Each row below holds a small network's activations on one input, seen along a few directions.
Each table varies a few parts of the input and shows all the possible inputs, shuffled.
Descriptions start from the smaller parts, as in this example, which fits no table here: one of 4 places along a line, together with either a single point or one of 11 places around a ring or (one of 3 separate values, together with one of 5 places around a ring).
Shared parts are said once, and a part with two or three values counts as separate values.

Table:
row 1: [-17 -38 -36  20 -15 -22   7 -30  -9  16  34 -39   5  20  24   2]
row 2: [ 27 -17  31 -24 -32  -8 -56 -46  56 -16   3 -53  18 -42  -3 -15]
row 3: [-26  18  37   0  49  48 -19  67 -66 -34  16  16 -79  17 -69  36]
row 4: [-15  63  65 -11  32   1  31  56  29 -52 -72  53 -21  48 -12   3]
row 5: [  5 -17 -18   3 -19  37  20 -28  -5  27  19  -8  -3 -20  46  -5]
row 6: [ 32  43 -16 -12  -8 -18  39  56  61 -47 -18  64  24 -21  11 -13]
row 7: [-13  16 -29   6  19 -52  37  38  -7  63  51 -11 -66   1  -8  10]
row 8: [ -1  30 -17  21 -16 -20  39  60  65 -36   9  32  15  -6  28 -25]
row 9: [  9 -31 -16   1 -45 -38 -11 -19  31   2   2 -72 -11   1 -13 -13]
row 10: [  5 -28   4  -3 -20  15 -36 -56  14  -1  28 -32  29 -18  37 -12]
row 11: [  4 -31  -8  10 -37 -21 -20 -40  29  -4  -8 -60  33  -9   0  -7]
row 12: [ 21 -15 -50 -23   1   8  24 -25 -50  52  -4  37  33 -13  -1  14]
row 13: [-21 -10  78  -7  37  32 -32 -62 -39 -26 -46  -6  -6  64  -4  -3]
row 14: [  9  35 -38  16  -1 -54  46  72  55 -21  10  25 -17   8   5  -2]
row 15: [-22 -25  49  14  31  58 -68  -5 -73 -76  -2 -16  -9  23 -50  40]
row 16: [   0   -7   76   30   15   18 -112   13  -23  -58  -46  -31  -20    1
  -67   33]
row 17: [  3  31 -37  28  -7 -32  51  61  56 -29  -5  32  20   3  19  -5]
row 18: [-25 -17  35  19  42  71 -19  23 -90 -54  -6  13 -38  17 -50  54]
row 19: [ 16  26 -30 -27 -13   6  31  31  -4  43  11  22 -28 -21  14 -28]
row 20: [  7  19  -4 -17 -13  11  26  27  11  48  42  -8 -58 -27  25 -21]
row 21: [ 22 -28 -32 -27 -10  -5 -30 -53 -32  26   0   5  63 -10  -1  -2]
row 22: [ 14 -12 -41  -8 -15  29  25 -26 -18  21  -8  24  30 -14  32  -7]
row 23: [  0 -29  23  -1 -30 -20 -49 -50  40  -7  10 -57  34 -28  -2 -17]
row 24: [ 21  25 -40 -39   5 -17  28  29 -37  71  15  36 -21 -20 -21  -6]
row 25: [ 13 -24 -19 -13 -19   9 -31 -54   2  -7   1  -5  60 -12  27 -16]
row 26: [ 26  40  -5  -3 -15  -7  33  59  78 -43   7  36   0 -17  27 -18]
row 27: [-17 -20 -53  23   9 -17  42  -3 -15  46  33 -13 -13  15  14  18]
row 28: [ 38  43 -38 -22  -5 -31  40  59  29 -19 -25  74  23 -18 -16  -9]
row 29: [-22  33  72 -21  54  21  26  16 -36  20 -30  27 -86  49 -28  -5]
row 30: [-23 -26 -26  25  -1  16  20 -29 -11  37  35  -7  25  -4  39   0]
row 31: [-24   2  59  -3  49  53  19 -30 -50   0 -50  23 -32  67  -5   7]
row 32: [ -7  12 101 -26   7   3 -52 -42   2 -29 -79 -34  -3  37 -37   2]
row 33: [-15  47  42  41  35   9 -28  97   1 -75 -43  57 -42  10 -37  37]
row 34: [-18 -37 -26  28  -7  -8  -1 -50  -9   9  26 -27  46  11  34   9]
row 35: [ 45 -16  -9 -47 -28 -25 -52 -43   9  10 -30 -21  50 -35 -40 -12]
row 36: [-25   7 -11   9  -5 -10  29  24  -5  59  48 -10 -39 -16  22 -21]
row 37: [-21 -38   1  19  -9  -3 -28 -59   0   7  39 -29  47  -6  34  -7]
row 38: [ 35  -9   5 -34 -27 -12 -54 -38  51 -22 -19 -29  55 -32 -14 -21]
row 39: [-21 -25 -44  35   6   0  43 -26 -24  37  15  -1  20   3  29  23]
row 40: [-20  10 -34  19   7 -25  43  27 -12  61  33  -8 -33  -4  10   1]
What is each input in this table made of?
Answer: one of 5 places along a line, together with either one of 2 separate values or one of 6 places along a line
The inputs of row 31 and row 29 match in every part but the place on the line of 5. If row 12 is changed in the same way as row 31 into row 29, which row does it become?
Answer: row 24
Which other rows agree with row 35 in the place on the line of 5? List them by row number.
Answer: row 2, row 9, row 11, row 16, row 23, row 32, row 38
Which other rows agree with row 14 in the place on the line of 5? List them by row number.
Answer: row 4, row 6, row 8, row 17, row 26, row 28, row 33

Table:
row 41: [ -6 -36  11   3 -21  -5 -53 -42   0   3  22 -71  -2 -18  -8   1]
row 42: [ 12   2  -1  -2 -23 -22  -2   3  53 -21   9 -13  18 -16  16 -22]
row 43: [ -4 -38 -13   8  -6  14 -28 -52 -36   2   0 -11  44  -5   6  15]
row 44: [ 11 -17  11 -34  -2   2 -13 -65 -27  37 -16 -19  13  10  -8 -11]
row 45: [-33  32 105  13  61  56 -50  24 -58 -75 -69  17 -61  51 -62  40]
row 46: [ -8  63  85   3  52  30 -21  79   1 -93 -72  54 -52  38 -57  24]
row 47: [-13 -31  18   8 -11   5 -33 -52  -4  -1  12 -47  10   0  12  -3]
row 48: [-15  -1 -20  18  -2 -15  29  14  11  26  42 -13 -25  -1  24  -4]
row 49: [ 20  -1 -10  -7 -33 -33 -22  15  59 -18  20 -35   6 -34  -4 -18]
row 50: [  2   9 -37  -8   6  12  48   9 -17  46  24  31  -8  -2  26  -4]
row 51: [ 32  11 -19 -31 -16   3  16  -4  29  -2  -8  32  38 -17  17 -24]
row 52: [ -9  -5 -51  20   1  -6  35  25 -19  32  28  27   7  -9  20  12]
row 53: [  6  13 -22 -23   5 -15  44   3 -13  65  10  15 -21   7   3 -15]
row 54: [-14 -39   1  21 -10   6 -21 -45 -15  -1  -1 -30  31   1   7  13]
row 55: [ 35  16  -8 -45 -13 -23  17 -10  29  17 -18  15  20  -6  -6 -30]
row 56: [  6 -25   2 -18  -4  31 -16 -63 -32  21  -6  -6  30   1  14  -4]
row 57: [ 13  -1 -18  13 -18 -23  10   7  43 -23  -9   7  35 -11  15  -7]
row 58: [-18  -7 -37  31  -3 -14  39  23  -2  24  24   5  -7   2  23   8]
row 59: [-10  -7 -27  16 -14 -26   8  31  15  35  52 -35 -37 -20   5  -3]
row 60: [-35  62  64  21  69  40   8  91 -43 -50 -41  51 -91  52 -52  38]
row 61: [ 24  -1 -35  -5 -18 -15   5   9  28 -21  -3  27  51 -23  10  -5]
The inputs of row 55 and row 53 match in every part but one. If row 46 is changed in the same way as row 55 into row 53, which row does it become?
Answer: row 60
What is each input in this table made of?
Answer: one of 3 separate values, together with either a single point or one of 6 places along a line
A walk changes only the place on the line of 6. It starts at row 55 and steps to row 51. List the rest of the walk in order.
Answer: row 61, row 57, row 42, row 49

Table:
row 62: [ 49  18 -50 -33 -39 -47  33  22  72  -1   6  21  36 -24  19 -41]
row 63: [-17 -29  57  13   7  36 -82 -41 -35 -55 -32 -40  12   2 -36  30]
row 64: [  4  11  67  -4   3   4 -58   1  30 -71 -40 -22  -1  -2 -38   3]
row 65: [ 31 -21 -26 -12 -47 -45 -15 -26  73  -4  23 -36  52 -41  20 -30]
row 66: [ 17  50  53 -22  18   9 -13  48  28 -56 -50  34 -23  11 -37  -7]
row 67: [  -6  -65  -38  -12  -21    5   -8 -110  -55   90   41  -50   38  -10
   33   -7]
row 68: [ 21  25 -71   2 -15 -32  84  50  46  15  17  62  26  -5  46 -22]
row 69: [-46  37  26  32  58  26  33  76 -58  12  -1  33 -98  46 -25  35]
row 70: [-22   8 -73  24   4 -23  88  52 -16  86  65  15 -51   2  34   1]
row 71: [ -28  -32   49   -2   33   51  -59  -71 -103    9  -27  -29  -13   27
  -38   37]
row 72: [-11  58  37  11  44  25  29  77  -1 -48 -37  72 -39  32 -14  13]
row 73: [  8 -61 -31   4 -47 -10 -32 -77  18  23  36 -60  62 -37  36 -13]
What is each input in this table made of?
Answer: one of 2 separate values, together with one of 6 places along a line
Which other rows does row 68 become when the choice among 2 separate values takes its other values? List them by row number.
Answer: row 72
A walk changes only the place on the line of 6. It starts at row 70 and steps to row 68. List the rest of the walk in order.
Answer: row 62, row 65, row 73, row 67
